Each row below is a small network's average activation on inputs in which a field has the value named, seen along a few directions.
Related values have similar rows: they may be neighbours, one step apart, or belong to one group.
In the rows, 500 means zero.
Random noise pushes rows far along 2 fixed directions. That doesn't count. These rows show it; they differ only by the noise:
[535 603 364 701 685 610 581 539 479 447 537 764 889 621 324 509]
[542 550 370 665 554 520 593 521 475 539 507 562 579 546 580 509]
[524 692 232 705 455 484 799 636 573 315 480 646 556 406 472 450]
[546 517 393 652 544 507 563 499 459 592 506 509 521 553 648 518]


Field W:
w4: [529 577 347 675 478 490 564 548 506 576 529 503 449 514 631 499]
w9: [662 631 517 360 419 365 498 481 499 282 693 503 399 537 512 295]
w1: [483 507 528 389 656 403 478 399 725 424 621 543 572 383 203 578]
w5: [576 556 645 349 534 611 336 450 401 305 604 708 931 734 203 332]
w3: [493 333 472 565 357 341 501 309 306 633 521 404 268 508 708 632]
w8: [472 726 251 332 358 214 969 785 815 184 382 594 286 145 213 290]
w7: [338 501 455 477 440 633 601 750 567 355 251 623 611 336 302 530]
w6: [377 626 608 438 385 640 553 731 649 233 400 440 257 243 478 485]
w2: [335 408 654 415 293 603 434 420 518 454 369 302 384 381 454 593]
The values of W form 4 separate groups.
List the group mates of w3, in the order listed. -> w4
List the group mates of w6, in the order listed. -> w7, w2
List the group mates of w5, in the order listed. -> w9

Field L:
l5: [504 284 786 258 611 551 163 329 474 762 498 313 585 600 526 525]
l6: [581 294 689 315 462 432 275 240 453 824 564 194 251 630 859 502]
l3: [581 512 489 602 567 431 496 431 439 598 573 517 503 615 597 425]
l4: [538 465 433 629 637 460 506 493 398 679 582 485 498 614 674 536]
l12: [567 488 446 584 776 500 442 464 442 554 568 844 889 761 220 521]
l13: [465 537 465 645 580 646 521 567 363 470 467 728 806 570 375 559]
l10: [536 456 471 646 560 501 487 461 435 644 504 459 443 555 727 581]
l7: [445 641 472 332 283 407 709 642 717 269 363 439 231 245 366 445]
l2: [590 535 478 533 457 440 419 465 447 417 600 590 504 568 493 447]
l9: [411 400 583 422 604 700 371 444 576 392 490 523 787 491 287 587]
l8: [438 445 479 532 448 485 537 565 446 537 379 469 419 442 541 574]
l11: [501 517 530 386 348 454 492 505 571 509 534 216 218 432 697 417]
l1: [391 532 512 483 261 480 606 601 501 477 410 304  85 230 673 522]
The values of L form a ring.
A walk along L starts at l13 and steps to its neighbour l8. Put l12, l10, l2, l9 in the order it reaches them. -> l9, l2, l12, l10
Which values are neighbours of l5? Give them in the order they are listed. -> l7, l11
